arr =
array([[105, 120,  88,  87],
       [ 95,  99,  98,  99],
       [ 84,  94, 102, 104],
       [104, 100,  83, 114],
       [120, 102, 113, 110],
       [ 98, 141,  77,  83],
       [ 56, 122,  72,  79],
       [ 99,  60, 132, 132],
       [102, 121,  86, 137],
       [ 69, 107,  66,  70],
       [102,  79, 102, 112],
       [139,  95, 118, 105],
       [107,  83, 103, 101],
       [ 86, 101,  82, 107]])
Give the entry just right of the smallest entry.
Answer: 122
Give the largest entry in the first column.
Answer: 139
The entry in the top-left corner is 105
The last entry, reading row by row is 107
The largest entry in the first row is 120
Give the third entry on the diagonal from the top-right corner.
Answer: 94
The entry just left of the largest entry -> 98
The last entry of the largest entry's row is 83
Give the entry directly below 94.
Answer: 100
The largest entry: 141
The entry in the bottom-left corner is 86
The top-right entry is 87
The entry just right of 100 is 83
Give the 2nd entry on the diagonal from the top-right corner.
Answer: 98
The smallest entry in the last row -> 82
The fifth-last entry, reading row by row -> 101
Give the third entry from the end, reading row by row.
Answer: 101
The entry just left of 103 -> 83
Give the entry directly above 141.
Answer: 102
The smallest entry in the first column -> 56
Give the entry directly above 114.
Answer: 104
The entry directly below 60: 121
Give the 5th entry, reading row by row.
Answer: 95

Read these off the table that follows. Counting starts at 0.
1) Find the entry at row 0, column 0.
2) Find the entry at row 2, column 0.
3) Find the entry directly above 74.
4) Find the entry in the bottom-right corner.
5) Find the entry directly above 125.
6) Find the entry just right of the largest entry.
7) Find the entry in row 0 and column 2.
8) Find the top-right entry.
[[100  98 101 102]
 [ 95  96 102 103]
 [ 99  87 106 110]
 [102 113  94  89]
 [109 156  74  55]
 [106 117  92  86]
 [106  97 102 103]
 [ 99 125  88  80]
 [100  78 110 118]
 [104 102  99  98]
 [ 89 137  83  71]
 [103 138  83  70]]
1) 100
2) 99
3) 94
4) 70
5) 97
6) 74
7) 101
8) 102

| 130 | 102 | 100 | 101 | 101 | 102 | 103 | 112 | 124 | 135 |
| 103 | 102 | 100 | 101 | 106 | 131 | 147 | 116 | 105 | 106 |
| 103 | 102 | 111 | 141 | 136 | 106 | 103 | 107 | 105 | 106 |
| 103 | 102 | 100 | 101 | 101 | 102 | 114 | 136 | 132 | 111 |
| 103 | 102 | 118 | 143 | 128 | 102 | 103 | 106 | 105 | 106 |
| 103 | 102 | 100 | 101 | 101 | 102 | 117 | 138 | 130 | 111 |
| 104 | 102 | 100 | 101 | 101 | 102 | 103 | 120 | 139 | 121 |
| 103 | 102 | 100 | 101 | 112 | 139 | 141 | 112 | 105 | 106 |
| 157 | 121 | 102 | 101 | 101 | 102 | 103 | 106 | 105 | 113 |
| 103 | 106 | 129 | 137 | 112 | 102 | 103 | 106 | 105 | 106 |
| 128 | 130 | 120 | 102 | 101 | 102 | 103 | 105 | 105 | 111 |
| 156 | 120 | 101 | 101 | 101 | 102 | 103 | 106 | 105 | 115 |
| 103 | 102 | 100 | 101 | 101 | 102 | 113 | 136 | 133 | 111 |
| 106 | 102 | 100 | 101 | 101 | 102 | 103 | 116 | 139 | 124 |
Indices start at 0.
What is the entry at row 0, column 2? 100
The entry in the top-left corner is 130
What is the entry at row 1, column 0? 103
The entry in the bottom-left corner: 106
What is the entry in the top-right corner? 135
What is the maximum? 157
The entry at row 0, column 1: 102
The entry at row 1, column 1 -> 102
The entry in the bottom-right corner -> 124
The entry directly above the largest entry: 103
What is the entry in row 2 and column 0? 103
What is the entry at row 2, column 1? 102
What is the entry in row 1 and column 2? 100
What is the entry just right of the largest entry? 121
The entry directly below the largest entry is 103

Read these off the grid that follows. Indices start at 0.
1) Report the bottom-left entry.
2) Report the entry just right of 114.
3) Report the entry directly below 101.
4) Report the entry in row 0 and column 0.
5) Report the entry directly below the largest entry.
6) Report the top-right entry.
7) Report the entry in row 2 and column 2.
8) Report the entry at row 1, column 0.
 78  119   81  104   72   62   71   94   90  129   74   62  110   70
 94  104  120  138   92   90  142   83  138   73   79   77  134   68
 62  133   56   95  116  101  131  112   83  114   90   73   65  128
130   82   86  117  111  109   84   90  106   67   60   56   79  117
 85   56   91  110  134  112  122   65   84   90   60   81   71  115
1) 85
2) 90
3) 109
4) 78
5) 131
6) 70
7) 56
8) 94
